A small network was shown many inputs. Here are its activations along a few directions, one row for each input.
Each table varies a few parts of the input and shows all the possible inputs, shuffled.
Descriptions start from the smaller parts, as in this example, which fits no table here: one of 3 separate values, together with either a single point or one of 9 places along a line or (one of 4 places along a line, together with one of 5 places around a ring).
Shared parts are said once, and a part with two or three values counts as separate values.

Other details of the inputs shift rows strongly along two fixed directions, in all tables alike. That doesn't count.

A family of inputs:
R1: -2,7,-1,8,37,5,13,-12,-6,9,3,-5,-21,14
R2: 35,7,3,-27,54,3,-14,10,-47,-14,32,20,39,85
R3: -14,24,11,15,-12,-7,27,1,20,7,-3,-8,-27,-15
R4: 20,-11,-3,-29,0,2,-30,22,-36,-2,24,-3,46,53
R5: 2,15,-11,10,15,-7,31,10,24,35,-15,-22,-52,-36
R6: 12,-9,5,-2,13,-5,-9,2,-21,16,3,-26,-12,2
R7: -2,7,-4,14,40,-3,6,-5,-7,9,-3,-4,-18,6
R8: 21,12,3,7,20,-13,10,21,2,7,-1,-2,-9,16
R9: 3,6,12,13,20,28,27,-9,26,26,-17,-9,-48,-56
R10: -6,18,-16,13,-25,-14,26,18,34,11,-2,-6,-19,-24
R11: 12,4,19,10,36,13,-9,7,-20,45,-10,-31,-41,-9
R12: 27,1,-1,-10,9,6,4,19,8,1,6,12,-3,-18
R13: -65,-6,-8,29,-32,-19,17,-53,10,-46,-2,12,15,6
R14: 17,-3,3,-9,51,24,-3,1,-17,4,-2,9,-2,-6
R15: -38,-3,21,23,-24,6,7,-23,6,15,-13,-31,-37,-30
R16: -25,-17,1,25,-48,-18,6,-25,23,-47,-9,34,27,-20
R17: 31,5,15,-17,32,26,1,13,-10,6,8,15,1,6
R18: -33,-5,-20,23,-61,-46,10,-18,22,-38,5,27,39,9
R19: 4,18,-6,19,-14,-27,21,15,26,7,0,-6,-20,-21
R20: 29,4,-11,-35,20,35,-2,32,-8,6,8,14,5,4
R21: -21,-4,19,25,-11,4,3,-25,0,21,-9,-22,-32,-16
R22: 4,29,3,-24,0,-17,-24,15,40,8,-8,-2,-7,3
R23: -24,-12,-11,-4,-56,-6,-23,-7,-19,-25,10,14,53,35
R24: 10,-1,-4,-2,13,16,23,9,27,26,-18,-9,-38,-59
R25: 18,-7,22,-12,11,4,-30,1,-45,-3,22,5,35,64
R26: -4,0,-32,-19,-11,-7,-10,5,-26,-37,22,30,58,63
R27: -17,8,32,16,-36,0,3,-1,10,20,-4,-24,-27,-21
R28: 27,15,29,10,17,6,-10,27,-9,49,-5,-24,-35,-7
R29: 18,1,-5,-3,58,1,1,11,-20,4,2,-9,-11,28
R30: 32,-21,-4,-30,64,23,-18,2,-43,-27,13,20,41,44
R31: 3,-17,-15,-34,13,20,-30,-1,-59,-4,12,-6,35,53
R32: -30,-24,-16,17,-34,-17,9,-42,15,-50,-3,26,31,-25
R33: -4,-1,12,-9,-9,14,4,-9,1,-24,4,22,18,-4
R34: 32,6,16,-2,3,-7,-8,33,-4,36,9,-25,-21,-4
R35: 20,6,11,-1,18,12,2,10,1,4,-2,15,-4,-16
R36: -56,-33,4,44,-65,-36,-4,-53,4,-39,-16,3,19,-6
R37: -10,-5,-16,4,-11,16,23,-7,32,2,-16,-1,-18,-54
R38: 22,-2,22,7,1,-6,-13,19,-12,17,-1,-17,-6,14
R39: -10,-23,-27,-28,3,21,-9,-19,-25,-43,8,34,52,24
R40: 24,-1,-2,-18,5,9,5,21,12,8,3,14,0,-15
R41: -1,-4,10,-12,29,30,11,-9,-3,-1,-3,1,-9,-15
R42: 16,25,14,-23,-5,13,-18,21,55,22,-18,-5,-34,-51
R43: 7,-7,-6,-13,6,12,-9,4,-20,19,-1,-30,-5,4
R44: -39,3,-4,44,-48,-42,9,-32,17,-40,-5,28,30,5
R45: -30,-15,-18,8,-58,-8,7,-15,30,-41,0,34,34,-23
R46: 2,26,29,-14,-26,-4,-38,27,47,46,-20,-32,-49,-37
R47: 24,5,-14,-11,53,-4,2,12,-21,6,10,-10,-4,22
R48: 21,-13,3,-25,-1,-10,-31,21,-35,1,22,3,44,54
R49: -53,-11,-36,25,-48,-29,18,-43,20,-46,-4,13,28,-2
R50: -22,12,-27,11,-12,5,24,-6,18,10,-13,-10,-33,-25
R51: 9,-10,1,-10,6,-2,-9,1,-19,23,0,-24,-8,3
Description of these inputs: one of 3 separate values, together with either a single point or (one of 2 separate values, together with one of 8 places along a line).
Changing only the choice among 3 separate values turns R20 into R26. The same change can be made to R12. Which row results? -> R19
A walk changes only the place on the line of 8. It starts at R13 and steps to R1. List the rest of the walk in order. -> R7, R29, R47, R5, R49, R50
Which other rows does R1 become when the choice among 2 separate values takes its other values? List them by row number. -> R2
Which other rows does R36 become when the choice among 3 separate values takes its other values? List them by row number. -> R29, R30
Which other rows does R51 become when the choice among 3 separate values takes its other values? List them by row number. -> R5, R24

A family of inputs:
R52: -4,-1,-7,2,-7,-3,5,0,3,-1,0,-1,0,-3
R53: -5,0,-7,-1,3,4,7,-6,7,-7,-2,5,0,-8
R54: 2,5,4,2,-11,-9,-3,5,10,-1,0,3,2,-1
R55: -7,-1,-6,2,4,5,7,-9,4,-6,-3,5,-2,-7
R56: -7,4,0,6,-7,-8,-1,-3,2,2,-1,-5,-3,4
R57: -5,4,0,3,-8,-9,-1,0,5,1,0,-4,-2,3
R58: 1,1,-4,-2,0,3,5,-1,11,-9,-2,13,3,-13
R59: -1,0,-5,1,-9,-2,5,3,5,-2,0,3,2,-5
R60: -3,-1,4,-2,-14,0,-6,1,5,1,-2,-1,1,-4
R61: -2,5,1,3,-10,-8,-2,3,8,0,0,-1,0,2
R62: -7,-2,2,2,-11,1,-5,-4,-1,3,-3,-5,-2,-2
R63: -6,2,3,9,-4,-9,0,-4,0,1,-2,-6,-4,3
R64: -6,-3,-4,5,6,3,8,-10,2,-7,-4,4,-2,-7
R65: 29,-16,-2,-45,34,8,-43,10,-55,-29,29,24,71,80
R66: -4,-4,-3,8,-3,-3,6,-5,-2,-1,-1,-2,-2,-3
R67: -6,-2,2,-2,-12,-1,-5,-2,2,3,-2,-5,0,-3
R68: 56,22,7,-26,72,35,7,52,-14,66,2,-35,-57,-7
R69: -3,1,-5,-2,1,4,6,-2,9,-8,-2,9,1,-10
R70: -3,-4,2,10,-3,-2,7,-5,-3,-1,0,0,-2,-3
R71: -6,-5,5,5,-8,-1,-4,-6,-3,2,-3,-6,-2,-2
R72: -5,2,8,11,-4,-8,0,-5,0,1,-1,-3,-3,3
R73: -5,-3,1,6,6,4,8,-11,2,-7,-3,6,-2,-8
R74: -5,-4,10,6,-8,0,-4,-7,-3,1,-2,-4,-2,-3
R75: 3,0,-3,1,-9,-3,4,5,7,-3,0,7,4,-7
What is each input in this table made of? -> one of 4 places along a line, together with one of 6 places along a line
Which other rows does R74 become when the place on the line of 4 takes its other values? List them by row number. -> R70, R72, R73
A walk changes only the place on the line of 6. It starts at R75 and steps to R59. List the rest of the walk in order. -> R52, R68, R66, R70
